Each row below holds a small network's activations on one input, seen along a few directions.
In each table, some parts of the input vary, and every possible input appears once, in random order.
Descriptions start from the smaller parts, as in this example, which fits no table here: one of 8 places around a ring, together with either a single point or one of 9 places around a ring or (one of 2 separate values, together with one of 6 places along a line).
Shared parts are said once, and a part with two or three values counts as separate values.
In the rows, zero is written as 128.

Other details of the inputs vary at random and push rows far along two fixed directions, the same in every table; ignore that.

A family of inputs:
x1: [ 75 105  57 166 148 120 127 199  84  45 122 131 105 133 167]
x2: [136 101 188 104 120 216 177 108 130 114 138 161 110 150 121]
x3: [158 168 109 119 102  38  83 132 142 180 130  67 154  88 102]
x4: [161 143 151 112 131 119 129  92 156 182 127 146 137 129  99]
x5: [136 100 183 106 113 211 187 108 127 105 139 171 115 158 125]
x6: [132  98 165 108 116 196 193 114 138 119 138 168 111 152 135]
x7: [183 153  95 103 113  38 106 157 127 173 128  74 131  71  78]
x8: [ 37 109  48 205 160 119  93 173  78  52 105 117 108 144 183]
x9: [176 171 104 131 131  28  66 129 120 181 115  84 134  91  83]
x10: [116 115 194 114 115 199 161  88 147 102 143 172 143 171 153]
x11: [133  99 188 107 122 225 176 105 132 113 138 166 108 149 120]
x12: [168 127 152  94 115 142 143 117 145 167 132 116 117 101  89]
x13: [164 165 101 134 119  37  79 119 133 197 119  63 135  83  87]
x14: [ 27 105  35 202 150 118  99 177  93  63 118 104 118 142 195]
x15: [167 156 166 102 135 118 124  97 144 158 128 146 149 127 111]
x16: [164 175 118 119 102  37  73 133 129 161 128  68 156  94  97]
x17: [161 139 149 119 123 117 122  89 147 187 123 130 127 123 101]
x18: [ 62 123  61 174 164 111  96 182 105  46 118 139 139 143 192]
x19: [180 150  99  99 117  48 105 155 129 175 127  72 127  72  80]
x20: [168 124 156  91 116 137 148 119 142 167 133 116 119 107  92]
x21: [123 117 179 125 140 200 159  85 138 121 126 193 124 179 137]
x22: [118 113 178 115 140 202 172  86 155 134 133 192 138 163 152]
x23: [118 109 180 117 131 199 171  92 162 122 141 183 148 166 158]
x24: [ 69 100  54 164 153 122 116 201  80  48 120 118 104 126 165]
x25: [158 145 170  99 106 115 132  95 164 167 144 123 155 123 116]
x26: [ 37 117  48 198 146 118  90 176  82  48 113 105 115 144 190]
Each input here is: one of 2 separate values, together with either one of 5 places along a line or one of 8 places around a ring.
Changing only the choice among 2 separate values turns x20 into x2. The same change can be made to x3. Which row results?
Answer: x16
Change only the choice among 2 separate values in x7. List by row number the other rows that result.
Answer: x5

A family of inputs:
x27: [173 158 179  89 110 113 125  92 165 168 138 135 165 124 109]
x28: [ 90 103 159 132 148 203 160 110 144  82 132 204 142 179 180]
x29: [158 132 164 116 104 133 138  78 153 190 131 114 125 125  96]
x30: [ 86 134  44 173 164  73  87 165 110 114 108 116 123 116 155]
x31: [174 151 180 111 118 136 136  72 145 180 125 142 135 140  97]
x32: [ 84 142  51 159 148  55  81 184 115  89 121 108 149 114 170]
x33: [ 93 140  62 170 163  71  87 169 103  88 113 125 138 131 159]
x34: [172 172 155 103 111  74 100 110 148 158 136 113 161 114 104]
x35: [ 85 141  54 178 164  75  76 165  97  98 106 115 122 121 151]
x36: [118  74 143 104 122 220 197 157 114  83 137 158  90 136 127]
x37: [ 76 131  50 177 138  75  77 171 100  99 117  77 129 107 156]
x38: [ 87  97 149 157 116 198 154  99 118 106 123 147 107 172 154]
x39: [172 161 178  98 102 109 127  93 153 156 139 131 160 135 111]
x40: [171 159 185  91 111 122 123  92 162 159 140 135 161 130 111]
x41: [159 145 134 125 108  91 110 103 141 191 125  89 128 104  93]
x42: [117  67 145 102 131 223 210 151 115  84 136 169  85 138 135]
x43: [203 132 139  75 111 100 143 155 115 154 136  96 104  74  60]
x44: [168 161 132 117 135  86 101 104 145 186 118 118 140 106  97]
x45: [166 163 162 111  95  95 114  98 141 162 137  97 155 123 106]
x46: [ 76 124  46 180 143  76  76 169 101 109 108  84 116 108 148]
x47: [161 161 151 107 107  89 105 107 149 169 135  96 160 108 106]
x48: [ 75 101 155 142 124 205 163 109 135  90 136 163 136 173 181]
x49: [ 81 109 160 139 126 199 146 109 131  85 136 154 138 170 173]
x50: [ 92 104 150 135 145 191 161 116 143  89 133 197 141 174 180]
x51: [167 155 139 117 131  97 114  99 147 188 121 125 137 113 102]
x52: [ 92 104 146 142 155 193 160 111 139  99 126 194 134 173 174]
x53: [197 130 136  76 106 110 142 159 123 153 139  91 106  78  61]
x54: [161 152 141 119 102  91 115 100 147 184 136  84 141 105  99]
x55: [ 79  92 144 149 138 209 156  99 127 115 121 172 111 171 157]
x56: [118  72 141 102 134 216 196 158 109  81 132 164  88 131 132]
x57: [ 78 129  42 177 157  71  69 172  96 109 107  94 114 114 146]
x58: [ 78 126  51 179 144  78  71 169  98 103 110  81 114 111 147]
x59: [165 161 149 123  99  87 100 100 133 171 134  79 139 107  94]
x60: [198 117 172  72  91 156 180 133 126 149 144 118 102 107  66]
x61: [ 91 137  46 167 170  59  87 176 117 102 114 123 138 117 161]
x62: [181 168 148 106 119  70 105 112 146 159 133 126 160 120 104]
x63: [ 81 135  56 182 126  76  83 166  92  91 119  75 124 119 156]
x64: [201 117 170  69 102 146 176 134 121 151 140 120 102 100  69]
x65: [ 94 109 146 140 158 189 151 111 139  98 125 192 138 169 168]
x66: [ 86 130  52 178 142  72  83 162  92 113 108  95 114 123 142]
x67: [110 101  41 134 137  96 133 222  91  81 126  93  90  87 123]
x68: [ 89 145  56 166 161  57  73 182 106  74 119 124 145 122 164]
x69: [ 75 102 149 142 125 196 162 109 138  92 137 160 136 171 178]
x70: [174 167 139 115 135  83  93 103 143 185 120 113 139 106  91]
x71: [174 149 170  95 123 112 135  93 168 169 140 153 159 131 113]
x72: [160 149 146 127 105  98 104  98 132 177 125  91 125 113  90]
x73: [ 79  92 136 152 136 199 158 103 126 119 122 167 109 168 159]
x74: [119  68 147 102 130 223 208 153 113  85 135 169  86 136 135]
x75: [164 158 182 105  98 120 121  87 147 160 140 112 154 128 106]
x76: [ 92 110 161 144 155 202 156 104 131  86 127 198 133 182 168]
x77: [117 110  50 136 133  92 120 221  79  74 125  88  90  86 116]
x78: [116  71 139 107 121 220 203 160 114  83 139 158  86 137 131]
x79: [ 93 111 150 141 160 192 147 111 136  90 126 190 134 173 168]
x80: [163 145 184 109 100 141 126  79 148 172 139 105 139 125 100]
x81: [ 90 144  54 160 165  61  71 184 113  78 119 123 146 119 166]
x82: [158 146 125 122 120  85 111 103 142 196 124 103 128 110  92]
x83: [169 146 174 113 110 126 124  76 141 191 127 122 127 129  84]
x84: [ 77  93 157 151 119 220 169  98 130 100 135 156 120 172 172]
x85: [162 159 144 103 115  81 115 113 159 164 138 120 161 116 115]
x86: [197 118 166  66 113 146 165 139 127 151 139 119 103  91  70]
Changing only one part turns x51 into x35. The same change can be made to x41. Which row results?
Answer: x72
Changing only one part turns x50 into x71. The same change can be made to x84. Which row results?
Answer: x54
What is each input in this table made of?
Answer: one of 6 places along a line, together with either one of 2 separate values or one of 8 places around a ring
Which other rows agree with x62 in the place on the line of 6? List them by row number.
Answer: x31, x33, x38, x39, x45, x60, x63, x64, x66
Start at x49 and move only the place on the ring of 8, one step at a time. The first step leads to x40. Which rows follow, in order?
Answer: x81, x79, x70, x57, x58, x80
Change only the choice among 2 separate values in x78. List by row number the other rows that result.
Answer: x74
